Each row below holds a small network's activations on one input, seen along a few directions.
Each table varies a few parts of the input and shows all the possible inputs, shuffled.
A made-up example of a description, with smaller parts first: one of 5 places around a ring, together with either a single point or one of 11 places along a line or (one of 2 separate values, together with one of 6 places along a line).
Shared parts are said once, and a part with two or three values counts as separate values.

Other details of the inputs vary at random and push rows far along two fixed directions, the same in every table; ignore that.

A family of inputs:
x1: [118 -79  46   2  36  26   9 -13  46 -26  -4]
x2: [ 13  -3 -25  20  32   2  22  60  15 -46 -16]
x3: [-27  15 -25 -17 -21  13  26  15   2  -8   7]
x4: [-14  25 -10 -42 -28  -2  24 -53   6  26  10]
x5: [-19 -16 -16  13  27   4 -20  94 -10 -82   8]
x6: [-46  35  -7  18 -11 -25 -25  17 -25  13   7]
x7: [-16 -12  -2   2   5  11 -17  37  -7 -44  16]
x8: [-26  46 -23  18  -9 -15   2  -8 -17  33 -19]
x9: [-39  20 -22 -18 -43  12  28  -7   4   9   4]
x10: [-35 -41 -25  17  50  -3   3  92 -14 -52 -17]
x11: [-39  51 -35  -6 -30 -24  36 -58  10  45  -4]
x12: [ 91 -47  57 -45  40  35 -34 -19  21 -17  13]
x13: [ -5   9 -33  17   9  -3  25  35  13 -20 -11]
x14: [-52 -34 -19  18  12   0  11  50 -12 -21 -16]
x15: [ 71 -67  55 -47  55  13  -7 -59  17  26  -8]
x16: [  1 -15  -2 -13 -17   8  22   2  10 -24   7]
x17: [-26  19 -31 -15   2  10  20  52  -1 -36  -3]
x18: [-55  23  -9  -8 -41   4  -9 -14  -9   4  14]
x19: [ 27 -21  -7  51  51 -16 -11  80 -12 -66 -21]
x20: [-21   4   6  31   2 -14 -28  39 -21 -14  10]
x21: [-47  65  -1 -10 -30 -14 -21 -37 -21  66   4]
x22: [-53  46 -10 -33 -50  13  -6 -53  -7  52  17]
x23: [-33  30   3  12 -23  -6 -23  -1 -20  36  10]
x24: [ 25 -36  -5  63  24   0  -9  84  -7 -54 -21]
x25: [-44  54 -21 -45 -37  -6  31 -55  -1  35   5]
x26: [ 10   5   1  29  -4 -18   1 -26  -9  20  -8]
x27: [-72  13 -19 -19 -20  -6  21 -49 -13  63  -7]
x28: [ -9  37 -15 -13 -11 -18  32 -61  15  35  -7]
x29: [ 28 -19  -2  40  19   0  -7  36  -7 -17 -14]
x30: [-52  52 -15 -38 -42   7  -9 -46  -7  50  14]
x31: [-55  38  -6 -27 -58  13  -7 -49  -5  47  13]
x32: [  3  11 -18   6 -10   3  30 -18  19  17  -4]
x33: [112 -60  66   8  16   0 -15 -74  18  23  -6]
x34: [-26  -4   1  42  -4  -3 -29  76 -20 -26   1]
x35: [106 -59  75  -4  60   3 -50   4   6 -27   9]
x36: [  92  -33   45  -29    6    6   20 -114   41   45    7]
x37: [ 20   2  -6  25  12  -9  -7  14  -8   5 -15]
x38: [ 18   1  -3  28  13 -22  -4   2 -10  -2 -13]
x39: [-47  24 -21  -4   5   0 -14  47 -14 -41   6]
x40: [ 82 -21  71 -34   8   8 -41 -82  10  64  16]
x41: [-14  -7 -19  -5  -2   7  23  36   2 -44   9]
x42: [ -7 -14 -31   3  21  14  14 101   1 -77  -1]
x43: [ 89 -55  82  -6  11   4 -42 -54  10  20  15]
x44: [-26  17 -25  18 -28 -14  34 -24  14  10  -7]
Each input here is: one of 4 places along a line, together with either a single point or (one of 2 separate values, together with one of 5 places around a ring).
Q: Changing only the place on the line of 4 turns x25 into x4. The same change can be made to x12. Which row results?
A: x30
Q: Change only the choice among 2 separate values in x7. List by row number the other rows that result.
A: x22

A family of inputs:
x45: [-48  31 -21  24  -9 -25 -10  14 -30   3  -1]
x46: [-65  21 -30  25  11 -12 -14  96 -17 -53   4]
x47: [-37  11 -50  34  -2   3  27  93  -4 -52  -8]
x48: [ 90 -44  57 -25  35  18 -33  -1  11 -13   9]
x49: [ 84 -57  64 -30  38  11 -29 -13   7 -26  14]
x50: [-29  33 -18  15  -8 -23  14 -26   2  29 -13]
x51: [-45  12 -36  -2   2   0   9  51 -12 -51  -2]
x52: [  3  31  14  -4 -39  -2 -17 -75  -9  77   4]
x53: [ 88 -60  29 -11  52  12   9   4  36 -37   3]
x54: [-33  13 -30  33   8 -24  16  43 -16 -31 -19]
x55: [-28  17 -23 -10 -32  -5  34 -29   3  15   3]
x56: [-46 -42 -24  25  31   8   0  98 -17 -44 -18]
x57: [ -4  20  20 -10 -39 -11 -11 -90 -12  68  10]
x58: [-28  23 -14  20 -22 -14  13 -25   6  28 -11]
x59: [ -5  24  19  -4 -32  -8 -17 -87   1  76  12]
x60: [-29  32   1 -10 -33   5 -13  -4 -12  27   9]
x61: [-29  20 -14  13 -30 -17  18 -30  -8  23 -11]
x62: [104 -47  43   6  45   8  -7  -9  17 -11 -15]
x63: [ 88 -63  29 -17  44   8  12  -2  24 -41   1]
x64: [  9  37  16 -13 -24 -10 -18 -83 -10  82   3]
x65: [ -4  32  17  -9 -17 -16 -17 -87  -2  75   9]
x66: [-59 -12 -27   7  27  -1   6  58 -22 -10 -18]
x67: [-39  32 -20 -24 -14   3   8 -24   7  14   6]
x68: [-24  14 -29  44  -7  -7  10  56  -9 -20 -20]
x69: [ 87 -68  32  -5  39  20  10   5  39 -37   7]
x70: [-17  35 -27 -10 -17  -4  29 -15   3  25  -4]
x71: [-38  23 -17 -15 -24  11   9 -17   9   8  10]
x72: [ 66 -66  29 -14  32  28  -7  28  16 -66   7]
x73: [-47  15 -45  20  -5  15   5  95 -11 -58  -4]
x74: [  0  38   2 -51 -30  12   6 -82   7  61   4]
x75: [ 82 -66  65 -22  25  19 -29  -8  10 -28  17]
x76: [-49  11 -12  18  -5  -1 -14  64  -8 -33  10]
Q: Changing only one part turns x75 into x49. The same change can be made to x69. Which row results?
A: x53
Q: What do these inputs look like to the network?
A: one of 2 separate values, together with either a single point or (one of 3 separate values, together with one of 5 places around a ring)
Q: Change only the choice among 2 separate values in x46. List by row number the other rows that result.
A: x76
Q: Change only the place on the ring of 5 in x70. List by row number the other rows that result.
A: x48, x62, x64, x74

A family of inputs:
x77: [-43  46 -10 -32 -23  -4  -4 -47 -13  54   4]
x78: [-61  27 -22  13 -24 -19  13 -23 -17  41  -8]
x79: [ 106  -32   76  -45   -7   23  -25 -105   24   41   21]
x80: [-33  29 -41 -27 -29   5  65 -43  24  18  -7]
x81: [ 73 -34  38  -8  29  14 -27  16  12 -39  13]
x82: [ 67 -72  56 -17  40  18 -24  -4   9 -20   9]
x83: [-28  -6 -15  32  -3   5 -12  86 -10 -53   3]
x84: [-65  31 -14  -3 -44  -4  -3 -26 -12  37   8]
x85: [ -6 -12 -23  35  43  -9  -4  87 -11 -54 -18]
x86: [-54  35 -22   2 -16 -20  10 -25 -15  46 -15]
x87: [100 -27  69 -57  18  18 -24 -99  24  46  18]
x88: [-21 -25 -10  14  35   4 -15  91 -16 -59  -6]
x89: [-32  55 -22  12 -28 -22   7 -23  -7  32  -3]
x90: [ 67 -66  34  22  34   7 -14   9  12 -23  -4]
x91: [-39  54 -26   6 -17 -21   9 -19  -9  36  -7]
x92: [  1 -30 -32 -20  16  24  43  63  23 -77   3]
x93: [  9 -10 -16  52  16  -6  -4  85 -10 -63  -7]
x94: [-41  36 -20  21 -41 -14  10 -23  -9  39  -3]
Q: Changing only one part turns x78 into x82. The same change can be made to x80. Which row results?
A: x92
Q: What do these inputs look like to the network?
A: one of 2 separate values, together with either a single point or one of 8 places around a ring

A family of inputs:
x95: [-21  30 -13 -56 -20  -5  21 -63   3  18   5]
x96: [ -4  49 -16 -16 -10 -13  36 -59  13  61 -11]
x97: [-33  -2 -48  39 -14  -8  48  53   1 -27 -15]
x98: [  10  -27    7   51   41  -11  -18   67   68 -109   49]
x99: [-20  14 -25  -4   5 -30  34 -10  -3   4 -15]
x100: [ 41 -42  38 -26  52  29 -30  26  12  -8   6]
x101: [ -8  16 -32  16 -23  -3  43  -3  15  21 -14]
x102: [-47  32 -41  68   7 -16 -10  73 -15  -7 -27]
x103: [  1   6  26   0 -40  -2 -18 -28 -19   9  16]
x104: [-18  32  24 -17 -46 -16 -19 -60 -25  33  14]
x105: [-32  25 -48  21  25 -25  31  54  -9 -28 -15]
x106: [ 78 -32  12   6  34  12  22  13  33 -12 -16]
x107: [-80  -3 -24  -1  21  -9 -16  79 -25 -35   0]
x108: [  8  11  18   6 -47   5 -17 -22 -13  19  17]
x109: [-35  26  -9  17  -3 -25 -32  64 -38 -47   6]
x110: [-68 -25 -14   8  -3  10  -2  60 -17 -29   4]
x111: [ 60 -60  18   9  22   1  34  -4  17 -29 -10]
x112: [ -8  32 -22 -41 -48  23  30 -61  21  39   5]
x113: [-18  16  -2  27 -38 -13   2 -67  -8  70  -8]
x114: [-60  19 -36  52  19 -42 -13  58 -35 -25 -22]
x115: [ 87 -44  44  13  63 -10 -35 -22   1   6  -8]
x116: [-26  49 -14  25  -3  -7 -31  74 -29 -29   5]
x117: [-41  31 -49 -14  14   0  18  54  -9 -53   3]
x118: [-14  33 -32 -23 -17  22  23   5  18  -4  -4]
x119: [-10  -3  11  23   1 -27  -8 -41 -16  26 -15]
x120: [-26  12   5  23 -31 -21   3 -71 -15  59  -9]
x121: [ -2  44  11  -5 -62   5 -19 -47  -8  57  15]
x122: [  6   7  -2  36 -14  -6  -7 -27   2  47 -14]
x123: [ 53 -55  18 -25  12  28  19  -4  19 -54   5]
x124: [  0  58  14 -12 -48   4 -24 -45  -7  61  11]
x125: [  67  -77   18  -13   53   22    7   61   15 -111   -2]
x126: [ 66 -58  51 -31  39  40 -29   1  26   9   5]
x127: [-14  49  -1  13  -5 -19 -13 -60  -8  77 -15]
x128: [-41 -17  -2 -11 -19  20  -3   6  -3  19  10]
x129: [-37  38 -49  -8   9  12  20  63   2 -47  -4]
x130: [ 84 -62  26 -33   8  39  16 -22  32 -34   9]
x131: [ 46 -81  61 -37  38  21 -24 -17   8 -11   9]
x132: [-24   5 -21   6  -7 -24  42 -12  -2  -2 -15]
x133: [ 41 -38  47 -51  40  16 -29 -41   7  30  16]
x134: [-11  44   4  -2 -10 -17 -33   7 -31   5  16]
x135: [ 48 -51  45 -35   8  38 -20 -33  23  34  10]
Q: What do these inputs look like to the network?
A: either a single point or (one of 5 places around a ring, together with one of 8 places around a ring)
Q: Start at x112 and move only the place on the ring of 8, one step at a time. The first step leads to x130. Which rows follow, in order?
A: x123, x125, x95, x117, x129, x118
Q: Change only the place on the ring of 8 in x128. List by row number the other rows that result.
A: x100, x107, x110, x126, x131, x133, x135
